Each row below holds a small network's activations on one input, seen along a few directions.
In each table, some parts of the input vary, and every possible input appears once, in random order.
Descriptions start from the smaller parts, as in this example, which fits no table here: one of 8 places around a ring, together with either a single point or (one of 2 separate values, together with one of 4 places along a line) or one of 9 places along a line.
Shared parts are said once, and a part with two or three values counts as separate values.

Other details of the inputs shift rows strongly along two fixed directions, in all tables alike. That doesn't count.

A family of inputs:
x1: [ 25  30 -10 -10  70  71  33 -19 -41 -39 -55  85]
x2: [-35  10  13  64 -46 -24 -14  -5 -23  39  -5  20]
x3: [-11   4  15  35 -42 -28  30   6   0  19 -27  62]
x4: [-16 -13   7  16 -45 -28  -1  -9  32  32  30  -1]
x5: [ 32  -6  15 -43  50  27  12 -16 -15 -35  10 -30]
x6: [ 24  -4 -11 -42  50  22 -11   6  -9 -36  -6 -16]
x7: [ 29  -2 -13 -33  43  28  -7 -11   4 -34  14 -41]
x8: [-14 -10   6   6 -54 -43  20  15   6  16   1  -6]
x9: [ -8  -9 -13 -12 -22 -24 -17  13  33  19  26 -41]
x10: [-34   3  22  35 -43 -40 -25  13 -23  27   5 -16]
x11: [ -2  -6  -7  21 -15 -15   5   3  16  16 -12  20]
x12: [ 20   4 -27 -44  49  28 -30   7  14 -12  -5 -29]
x13: [-19 -10  -8  18 -46 -37   6   5  24  24   7  -6]
x14: [-13  16  14  51 -10  26  49 -11  -7  -3 -12  90]
x15: [ 17  -4 -12 -44  44  24  -4   4  -7 -37   7 -37]
x16: [ 18  23  -1  35  71  95  54 -56 -34 -27 -20 121]
x17: [-25  -1  -6  40 -39  -9  16   5  15  32 -32  57]
x18: [-35  24   7  67 -41  -1 -16  -9 -23  41  -1  49]
x19: [ 17  17  12 -23  49  13 -29  -2 -54 -25  -5 -52]
x20: [ 10 -16 -17 -33   0 -26 -38  21  34  10  20 -61]
x21: [ -8  -8  20  13 -54 -42  22  12  12  13   7  -8]
x22: [  3 -29  16 -40  -8 -30 -16   7  19  -8  35 -71]
x23: [  9 -12 -11 -30 -11 -17 -28   9  35   0  38 -70]
x24: [ 15  -1 -13 -47  48  30 -14  12  -7 -32 -19 -19]
Description of these inputs: one of 4 places along a line, together with either a single point or one of 5 places along a line.
Question: Which other rows does x1 become when the place on the line of 5 takes its other values? List them by row number.
Answer: x3, x5, x8, x21
Question: Start at x9 and move only the place on the line of 4, one step at a time. The first step leads to x13. Which rows follow, in order?
Answer: x15, x8

A family of inputs:
x25: [ -2 -14  -3 -28 -23 -27  24  17  22 -24  27 -36]
x26: [ 12  18 -26   3  38  60  21  -5  14 -16  -4  60]
x27: [-30 -19  40   8 -41 -52  -5  12 -15  29  -5  -1]
x28: [ 14  -5   1  -6 -25 -18  27   3  27  -2   5 -12]
x29: [-12 -28  -5  15 -37 -32   3   1  43  32   1   7]
x30: [-30   7 -22  35 -52 -36  -4  20   0  20 -12  -9]
x31: [ 11  -4 -17 -27  19  24 -12   5  33  -6  11  -4]
x32: [-18  -3  18   0 -26 -25   4  23 -20  -9  -1 -24]
x33: [-31   6   2  23 -48 -28 -29  25   9  36  -7   1]
x34: [ 12  31  11  26  22  38  26 -18 -44 -12 -41  63]
x35: [  9 -12  21 -44  35  -5 -22  10 -31 -30  -1 -50]
x36: [-16 -17 -16  20 -47 -27  16   8  45  23   4  -1]
x37: [ 18 -11   9 -38  38  31  25  -9   2 -40   7   1]
x38: [ 41  -5   2 -32  45  23  15 -19   5 -25  -4   2]
x39: [ 13  10 -24 -51  36  10 -57  29  -4 -23   8 -83]
x40: [ 46 -25   4 -75  42  -8 -18  -9  19 -16  15 -73]
x41: [-17  -3  32  28 -17  -4  -7 -24 -28   3  58 -32]
x42: [-28  -1   6  22 -39 -34 -35  24   7  41  -8   6]
x43: [ -8  46 -29  33  22  50   8   5 -32 -12 -24  74]
x44: [ -5   3 -32  -5 -24  -7   2  21  40   3  20  -2]
x45: [ 15 -10 -14 -27  26  17 -18   4  30   0  10   1]
x46: [-18 -35  32  -5 -40 -46  19   3  25  26  14   8]
x47: [-10   7  12  25 -56 -44   7  19  -9  19 -14 -13]
x48: [-30   1   7  64 -39 -18 -23 -27  -1  40  42 -22]
x49: [ -8  -4  24  19 -45 -49  -6  10 -10  28 -17  -6]
x50: [ -5  15  -5  35  34  35   3 -19 -33   2 -43  68]
x51: [ 10  11  -5 -26  59  32 -44  -2 -22   0 -15   3]
x52: [ 34  -8  12 -64  43 -15 -44   0 -22 -13  -5 -85]
x53: [-18 -11 -30  20 -53 -32  20  10  43  16   9  -1]
x54: [  7   6  16 -27  40  28  -1   1 -42 -39 -12 -11]
x55: [-13   1   4 -14 -24 -30   0  28 -22 -21   8 -45]
x56: [ -6 -18  12 -12 -25 -20  30  13  22 -11  17 -11]
x57: [-32  13  10  57 -42 -12 -37 -12   6  46  55 -11]
x58: [-22  -8   4  38 -34  -7  12  -3  35  53  -3  85]
x59: [ 27  29 -15 -18  33  22   6   2 -39 -40 -16 -18]
x60: [-24  20  -3  60  -7  24  17 -14 -24  17 -44  82]
x61: [ 29 -33 -16 -65  49   2 -33  -9  30  -7  12 -69]
x62: [  1  -6  -3 -13  34   2 -34  -9 -17   9 -22 -17]
x63: [ 10  16 -24  -9  45  35 -14  -1 -25 -26 -23 -16]
x64: [ 39   2  -2 -32  38  31  21 -18   7 -31  -4  -3]
x65: [ 22  -7 -23 -24  44  40   5 -17  18 -23  -6  -2]
x66: [ 22  25 -17  19  13  37  62 -19  -4 -26 -13  72]
x67: [  8  49  19  91  35  81  45 -70 -64  -3   5 116]
x68: [-17 -32  29   1 -45 -46  22   9  27  15  14   6]
Question: Changing only one part turns x66 into x44. The same change can be made to x49. Which row results?
Answer: x42
Question: What is each input in this table made of?
Answer: one of 4 places along a line, together with either a single point or (one of 2 separate values, together with one of 5 places along a line)
Question: Which other rows does x62 become when the choice among 2 separate values takes its other values? List them by row number.
Answer: x61
Question: Start at x62 and move only the place on the line of 5, one step at a time. The first step leads to x50. Which rows follow, in order?
Answer: x60, x63, x30
Question: Which other rows does x30 become when the choice among 2 separate values takes its other values? List them by row number.
Answer: x53
Question: List by row number the other rows that have the place on the line of 4 in common with x54.
Answer: x25, x27, x32, x35, x37, x41, x46, x55, x56, x68
